A small network was shown many inputs. Here are its activations along a few directions, one row for each input.
In each table, some parts of the input vary, and every possible input appears once, in random order.
A made-up example of a description, with smaller parts first: one of 6 places along a line, together with either a single point or one of 11 places along a line or (one of 2 separate values, together with one of 8 places around a ring).
Shared parts are said once, and a part with two or three values counts as separate values.

Other details of the inputs shift rows strongly along three fixed directions, in all tables alike. That doesn't count.

Table:
x1: [  5   9  -1  -3  -9 -24   3   8 -28  18  17  14]
x2: [-18  33  -8  -5  20 -14  43 -31  -4 -11  -3   6]
x3: [ 18  16   6   5 -14   7 -23  34 -36  31  16  -2]
x4: [-11  17   2  16  22 -31  32  -9  -5   0  29  23]
x5: [ -8  14  -9  -1  11 -23  27 -16 -20  -4  10  15]
x6: [-15  -2  -3  -9   4  26   7 -19  43 -34 -26 -19]
x7: [-15 -13  -2  -9  -2  25   0 -17  47 -33 -26 -16]
x8: [-30  47 -15  -1  31  20  42 -27   5 -34 -13  -2]
x9: [  1 -18   0  -2  -9 -23  -2  -4  -2  12  12   9]
x10: [  9 -27  11  19   1 -23 -19  22  -2  24  31  18]
x11: [  6  -5  -1  -7 -19  28 -29  21  -4   5  -7 -14]
x12: [ -2 -27  -2 -17  -8  22  -9 -24  35 -19 -35 -23]
x13: [ 16  22   3  -1 -15  25 -23  28 -25  17  -1 -13]
x14: [ -9 -24  -7  -5  13  28   5 -26  36 -32 -32 -16]
x15: [  5 -30   5  11  11  -3  -1 -10  13   1  -1   3]
x16: [ 20  -2   7  -6 -27  20 -32  29  -5  11  -3 -15]
x17: [  0 -82  16   6 -17  -4 -34  -7  58   9  -1  -8]
x18: [-30  52 -18  -7  24   8  50 -26   0 -42  -7   6]
x19: [-11 -31   1   3   5  11 -15  -6  43 -17  -8  -1]
x20: [-11 -12   6  19  21 -20  10  -7  15   2  19  19]
x21: [ 15  30   0  -2 -10  26 -20  32 -25   8  -1 -10]
x22: [ -4  31  -3  -7  -1  15  12  -1  -6  -9  -7 -12]
x23: [ 23  55  -2  -7  -7   4   6  18 -57  17   0  -5]
x24: [ -8   5   6  14  15 -17  18 -10  15  -5  11  12]
x25: [ 10 -41   7   9  -1 -27  -9  -8   1  23   7   9]
x26: [-11 -15 -12  -4  17  -6  22 -32  13 -16 -19  -1]
x27: [ 20  13   3 -17 -26  17 -23  17 -17  13 -15 -21]
x28: [  4 -39   2  10   7  -8  -7  -2   8   2   6   8]
x29: [ 20  12   8   4 -14  21 -31  32 -15  17   0 -10]
x30: [  9  -8   3 -11 -28  28 -30  17   8  -3 -14 -16]
x31: [ -5 -14   5  12   9  -7  -4   3  10   4  14   8]
x32: [ 23  -8  14   0 -27  13 -34  28  -6  24   1 -15]
x33: [-10  24 -11  -9   0  29   0   4  -4 -20 -12  -7]
x34: [ 5  5  6 14  7 -6 -9 16 -4 10 15 11]
x35: [ -2 -38   2  -6  -7  -4  -8 -19  29  -3 -12  -8]
x36: [ 12  12  -2  -1 -17  12 -25  33 -31  16  11   3]
x37: [-14 -15   0  20  20 -38  10   1   3   3  36  37]
x38: [  9  15  -9 -13  -6  40 -12   8  -8 -21 -30 -20]
x39: [ -9   1  -5   8  12 -45  27 -13 -22   8  29  27]
x40: [ -6 -10  -4 -11   4  17  10 -28  24 -18 -36 -18]
x41: [ -6 -13   3   3  -1  -6  -1   0  20 -11   4   9]
x42: [-14  36  -5  16  24 -36  38   2 -21  -5  32  36]
x43: [-11 -15   4  15  14 -35  18  -8   5   7  32  22]
x44: [-18  15  -3   6  17 -21  34 -14  -5  -6  20  14]
x45: [-15 -21  -4  -5   1  25 -12  -9  41 -28 -19  -6]
x46: [ 0 25  3  3  6  4 11  2  2 -9  0 -1]
x47: [  3 -36   6  13  -9 -24 -24  22 -14  28  35  22]
x48: [  6   6   4   5  -7 -14  -5  18 -14   7  20  14]
x49: [  2 -54  13   2 -10 -30 -17  -3  18  20  13   4]
x50: [ -8 -28   3   6   2  -2 -10  -3  15   7   9   3]
x51: [  3 -40   7   9 -10  -8 -25  15   5  22  19   5]
x52: [ 19  16 -10 -14 -15  20 -14  12 -29   0 -24 -16]
x53: [ -7 -33   3 -16 -10  15  -9 -24  44 -10 -31 -18]
x54: [-10  -9 -11 -13   4  13  12 -26  20 -23 -30 -15]
x55: [ 19 -24   7  -1 -29  19 -49  36  -7  24   4  -9]
x56: [ 19  58   4  -4 -11  24  -4  27 -32   4  -6 -14]
x57: [-15 -10  -4  -5   7 -19  21 -24  12  -5   3   9]
x58: [ -2 -15  -3   9  15 -38  19 -16 -15  12  17  19]
x59: [  2 -82   2  -1 -13 -11 -30 -16  39   4 -12  -3]
x60: [-20   0  -5   6  24   1  15 -13  28 -22  -2   7]
x61: [ 19  21   3 -15 -22  17 -17  14 -18  13 -16 -20]
x62: [ 32  -6   5   4 -13 -12 -21  22 -40  37   6   2]
x63: [ 21 -17  11  -2 -29  13 -36  29  -2  21   2 -13]
x64: [ 16  49   0 -13 -13  13   2  15 -38  15 -10 -11]
x65: [ -2  19   2  -3   2  24   2  -4  27 -21 -24 -14]
x66: [  8 -53  15  10 -11 -12 -28   8  37  11   9   2]
x67: [ 15  27 -12 -17 -10  30  -7   6 -25  -8 -35 -24]
x68: [ 20   9   7   6 -16   7 -28  37 -34  30  17  -1]
x69: [-18  44 -14 -11  16  -7  42 -25 -13 -20  -5   3]
x70: [  6  18  -8  -1   5 -13  13  -2 -35   6   3   6]
x71: [ 21  -1   1  -8 -15  14 -19   8 -17  13 -19 -16]
x72: [-10 -18  -3   3   1   4 -11   1  17 -10   3   7]
x73: [-17   1  -3   5  11 -20  24 -12   2  -6  18  13]
x74: [-10  -8   7  18  15 -33  21 -12   6   8  28  22]
x75: [-18  -5  -7 -10   7  38  -3 -16  45 -38 -32 -17]
x76: [-16 -12  -5  -1   9  19   0 -12  27 -18 -10  -7]
x77: [ 16  29  -4 -19 -20  25 -12  12 -23   0 -21 -22]
x78: [ -9 -66   5   6  -5   2 -26  -6  44   3   2  -3]
x79: [ 24 -53  25  26 -15 -50 -31  32 -11  55  54  25]
x80: [ -3 -11  -5   8  18 -24  22 -24  -5   4  -1  12]
x81: [-15   5  -8  -1  11  15   5  -7  16 -20  -5  -2]
x82: [ 0 16  4  1 -3  3  7  2 -7  4  3 -3]
x83: [ 18  -2  15  24   0 -41  -8  32 -25  34  45  29]
x84: [ 15  39  -2 -19 -18  16  -8  20 -34   5 -13 -19]
x85: [-14 -15  -2  -5  -2  12   3 -14  30 -19 -10  -8]
x86: [  1 -27   0  -3  -3 -11  -1 -14   9   1  -3   0]
x87: [  7  27  -6 -13 -13  45 -21  21 -10  -8 -18 -21]
x88: [-12  -6  -1 -19  -3  19   4 -24  31 -22 -34 -24]
x89: [ 10  10   1 -14 -26  27 -24  22  -8  -1 -12 -16]
x90: [ -4 -22   1  -5   0  -5   4 -23  21  -4 -11  -5]
x91: [ -7 -14   7  20  15 -44  17  -1   3   9  38  32]
x92: [ -1  25   2  -8   1  -4  14  -5 -15   3  -6  -6]
x93: [ 15  59  -8 -14  -3  22  12   8 -44  -1 -22 -16]
x94: [-14  34 -16   1  23 -28  46 -18 -34  -9  11  19]
x95: [ -8  20  -2   4  18 -30  35 -21 -17   4  13  16]
x96: [  8  -8   5  -3  -9 -19  -3   4 -12  22  11   6]
x97: [-33  57 -19  -2  37  18  51 -29   0 -38 -10   1]
x98: [-3  0  3  6  4 -7  2  5 14 -6  6  8]
x99: [ -5  27  -8  10  26 -44  45 -11 -43  11  27  27]
x100: [ -9  24   0  11  20 -15  25  -6   5  -9  12  13]
x101: [ -3 -16  -4  -1  14  22   6 -20  25 -22 -24 -12]
x102: [ 22  29   2 -14 -18  26 -12  10 -25   8 -24 -21]
x103: [ -3  29  -5 -11  -2  -8  13   1 -25  -4   0   0]
x104: [  7   7   8  15   6  -6 -10  18  -7  13  15  11]
x105: [-16   8  -2   9  22   1  17 -11  16 -16   2   6]
Description of these inputs: one of 5 places along a line, together with either a single point or one of 8 places along a line or (one of 2 separate values, together with one of 6 places along a line).
The inputs of x93 and x54 match in every part but the place on the line of 5. If x53 is changed in the same way as x93 into x54, which row does it become? -> x57
The inputs of x22 and x44 match in every part but the place on the line of 5. If x4 is changed in the same way as x22 into x44, which row does it become? -> x6
The inputs of x13 and x55 match in every part but the place on the line of 5. If x25 is changed in the same way as x13 into x55, which row does it become? -> x70
Change only the place on the line of 5 in x104. List by row number the other rows that result. -> x19, x34, x37, x60
Change only the place on the line of 6 in x37. List by row number the other rows that result. -> x33, x36, x45, x47, x72
Change only the place on the line of 8 in x92. List by row number the other rows that result. -> x2, x25, x40, x64, x80, x95, x102
Start at x2 and move only the place on the line of 5, one step at a time. The first step leads to x61. Which rows follow, in order? -> x27, x69, x9
Change only the choice among 2 separate values in x20. List by row number the other rows that result. -> x24

Table:
x106: [  9 -16   1 -16 -23  29 -26   7   2  14 -23 -30]
x107: [ 10 -33 -11 -14 -15  37 -26  -5  17 -14 -41 -23]
x108: [-22  25  -6  -2  16   2  34 -32  45 -34 -18  -2]
x109: [ 20 -69  16  14 -20 -48 -54  41  -8  45  45  22]
x110: [  0  69  -1  12  24 -15  34  10 -44  21  25  12]
x111: [-33  24 -11   0  32  -7  38 -32  14 -28   1  20]
x112: [ -1  -4   5  -9   3  17   6 -29  27 -17 -26 -14]
x113: [-14 -33  13  26   9  -8  -2  12  14  13  45  14]
x114: [ 22 -63  26  12 -18 -26 -53  35  13  33  18   5]
x115: [ -9 -24   6  13  25 -54  33 -24   5   2  24  19]
x116: [-20  -6 -18  11  27 -17  22 -17   1 -16   7  24]
x117: [-6  5 -1 -4  0  3 -9  5 -5  2  4 13]
x118: [ 14  43  -1 -13 -21  41 -26  38 -32  20 -13 -26]
x119: [-14   9  -2  -2   6 -15  40 -32  20 -18  -7   2]
x120: [ 15 -10  12   5 -36  34 -38  39  17  -1  10 -15]
x121: [-10  60 -10   9  20 -24  30  17 -62  24  38  24]
x122: [ 11  60  -7  19  28 -15  29   9 -46   6  15  20]
x123: [ 28  38   3  27   1   1  -8  58 -69  27  49  22]
x124: [-15 -13  -8 -13  -3  15   4 -20  12  -6 -16 -16]
x125: [ -6  97 -10  -6  10  10  43   2 -26 -19  -8  -1]
x126: [-30  13 -16  -6  29 -12  31 -25  16 -35  -2   7]
x127: [ 34  23  -7  -7 -20  28 -24  31 -47  15 -17 -15]
x128: [  4 -19   1 -22 -23  43 -26  -8  24 -13 -40 -26]
x129: [ 15 -35  -8  -7 -17  21 -30   4   0   0 -21 -12]
x130: [ 13 -26   1   2  -6  31 -30   4  31  -8 -34 -18]
x131: [  5  52  -6 -16  -2  34  14  -4 -23  -2 -26 -31]
x132: [-20  -5 -15 -28   4  30  12 -35  35 -50 -44 -30]
x133: [-10 -33   4  12  18 -58  23 -11  -8  11  35  29]
x134: [ -7   5   2  -9  10  18   2 -11  35 -28 -29 -19]
x135: [ 31  55   0 -15 -44  27 -36  57 -49  20  -3 -14]
x136: [ -8 -12  -7   2  12  22  -1 -14  30 -25 -30  -7]
x137: [ 26  24  12   2 -28  52 -43  52 -20   8  10 -16]
x138: [-17 -29   4   8  24 -47  31 -26  11  -6  17  17]
x139: [ -7 -26  -9 -25 -21  45 -24 -15  28 -11 -39 -39]
x140: [-11 -34   4   3  10 -19  -6  -5  28  -7   6   9]
x141: [-18  64 -16  -2  19  -3  31   4 -47   3  18   9]
x142: [  5  57 -11 -20  -9  26   6   5 -47  -6 -10  -7]
x143: [ 33 -65  15  19 -16 -20 -38  16  -4  37   9   5]
x144: [-21   2 -11  -2   4 -27  36 -27   5 -14  10  16]
x145: [ 51  45  16   0 -21   3 -39  68 -56  39  13 -10]
x146: [-17  16   2  10  25 -13  26 -23  12 -10   7  19]
x147: [-29   6 -15 -21  -6  29   6 -26  48 -45 -35 -16]
x148: [ 38 -10  16  -6 -40   4 -33  28  -5  29  -6 -17]
x149: [-14 -37  -2  11  20 -67  24 -16 -14   9  45  34]
x150: [-15 -26   0  15  17 -55  25 -22 -15  15  42  42]
x151: [ -6  84 -16 -20  -3  15  43  -3 -39 -21 -16  -8]
x152: [ 18 -60  23  20 -17  -6 -46  42  14  16  41   3]
x153: [ 10 -62  16   3 -21  -3 -33   2  19  29  -2 -15]
x154: [ -9   3   3  -4  -8   7   0  -5  32 -16 -15  -4]
x155: [-11 -38   7  -1   3  -5   3 -31  30  -8  -7   3]
x156: [-28 -16  -4  15  28 -47  23 -23   1   4  42  46]
x157: [ 20 -31   0  -4  -8  28 -21  -7  26  -6 -38 -23]
x158: [ -2  76  -8  -8  16  12  41 -16 -39 -12  -9  -1]
x159: [ -2  -2 -10  24  22 -40  15   8 -32  15  34  39]
x160: [ 25 -63  10  13 -12 -13 -32  10   2  25   2   5]
x161: [-13 -15  10  25  30 -47  23 -24  18   9  35  38]
x162: [ 39  33  -1   6 -20  17 -38  57 -63  33   4  -1]
x163: [ -6 -39  14  18   6 -28 -11   4  11  30  27  14]
x164: [  6 -46  16   7 -12   7 -36   6  35  23  -4 -15]
x165: [-20 -14   2  14   9 -44  20 -11  18   2  30  32]
x166: [ -5 -11   2  -8   3  18   7 -27  29  -6 -25 -25]
x167: [ -2  -1  -1 -20   7  23  13 -27  35 -33 -40 -31]
x168: [  7  50   3  -5   1  17  -1  17 -26   3  -3   4]
x169: [-13 -13 -10 -17 -17   7   5 -21  22 -21 -17 -11]
x170: [-14   3  -5 -23 -12  32  16 -33  45 -42 -48 -29]
The inputs of x125 and x134 match in every part but one. If x148 is changed in the same way as x125 into x134, which row does it become? -> x167
The inputs of x116 and x156 match in every part but one. If x130 is changed in the same way as x116 into x156, which row does it become? -> x146
What do these inputs look like to the network? -> one of 5 separate values, together with either a single point or (one of 2 separate values, together with one of 6 places along a line)
Change only the choice among 2 separate values in x130. List by row number the other rows that result. -> x143
List by row number the other rows that have the choice among 5 separate values in common with x164. -> x106, x110, x113, x118, x121, x124, x131, x139, x141, x153, x163, x166
Change only the choice among 5 separate values in x121. List by row number the other rows that result. -> x117, x126, x135, x159
Change only the place on the line of 6 in x129. List by row number the other rows that result. -> x107, x127, x143, x157, x160
